These are the activations of a small network on made-up records, seen along a few directions, one row for each record.
Records have a field called N. Each example row is followed by its value.
Other fields move the rows too, some of them a lot.
In the rows, zero is written as 500.
Random noise pushes rows far along 2 fixed directions. That doesn't count. These rows show it; they differ only by the noise:
[475 495 509 498 473 553 500 517 449 516 440 558 487 434 463 503 355 523
 572 445]
[497 564 537 505 502 401 491 529 508 434 576 569 442 498 432 499 510 509
 494 547]
[561 704 581 551 622 318 488 527 585 389 764 755 356 444 297 545 482 622
 465 672]
[509 582 540 517 529 434 494 524 509 452 583 624 432 456 401 515 440 550
 515 547]

[470 617 536 525 533 323 484 500 518 413 644 556 404 523 442 514 590 507
 418 607]
n5
[513 609 500 571 595 411 452 516 641 438 664 549 473 528 406 506 597 512
 431 630]
n3
[460 385 483 462 392 478 488 537 418 513 386 361 540 551 655 467 518 404
 524 420]
n7
[411 618 489 554 589 498 444 364 454 561 490 557 455 437 515 472 385 467
 413 490]
n9
[429 515 487 488 474 507 438 448 496 517 455 486 468 490 490 506 454 453
 488 461]
n4
[430 773 491 629 708 428 398 322 507 560 566 627 416 397 480 489 289 489
 376 514]
n8
[556 418 514 467 466 702 596 595 485 556 443 564 559 457 435 531 389 617
 640 464]
n6
[493 328 455 430 351 533 501 564 432 500 377 259 615 633 628 429 690 387
 513 423]
n6
[543 544 462 519 564 452 461 499 525 474 578 558 505 486 449 492 544 514
 477 554]
n5
[654 449 591 459 454 498 612 643 565 455 665 551 511 525 369 529 659 623
 553 599]
n2
[486 402 472 453 401 580 597 510 446 532 350 371 583 581 631 493 537 440
 524 446]
n8
[533 586 556 516 555 436 543 541 544 477 625 659 444 445 433 540 413 578
 532 588]
n7
[564 431 485 476 486 606 528 552 472 517 469 581 553 456 438 511 395 583
 635 448]
n1
[625 572 582 562 578 518 562 613 639 435 721 724 453 477 277 583 483 729
 558 642]
n3
[607 532 530 535 505 552 587 573 581 467 641 708 460 430 331 606 446 682
 609 568]
n4
[423 369 491 475 405 630 537 485 419 616 322 411 538 464 527 488 385 503
 549 369]
n2
[402 585 491 522 546 456 401 397 457 499 455 546 467 459 506 476 409 427
 443 460]
n1
[410 537 486 497 528 404 412 405 459 499 485 397 470 544 615 431 606 361
 351 487]
n9

Here are new rows. What is N for each?
[458 544 525 559 541 526 471 453 527 509 534 567 432 434 425 556 341 577
 487 498]
n3
[519 529 495 541 563 598 486 527 572 521 546 592 501 453 400 518 405 591
 543 532]
n3
[569 642 515 535 660 495 486 461 527 517 639 712 419 397 387 521 403 625
 468 595]
n9
[416 497 507 466 412 347 480 468 496 388 498 392 475 617 567 444 678 365
 404 508]
n1
[550 546 511 546 565 579 508 484 541 540 563 643 493 418 357 502 408 604
 519 581]
n2
[544 312 528 404 336 583 611 605 468 509 438 347 577 561 544 478 648 486
 573 445]
n2
[422 446 404 470 526 670 431 389 424 589 254 483 561 399 591 465 299 440
 564 321]
n1
[553 611 511 515 534 292 502 541 555 410 657 475 483 648 490 474 730 454
 366 652]
n8
[486 458 513 469 437 439 497 556 466 457 508 429 461 533 540 497 584 470
 506 505]
n5
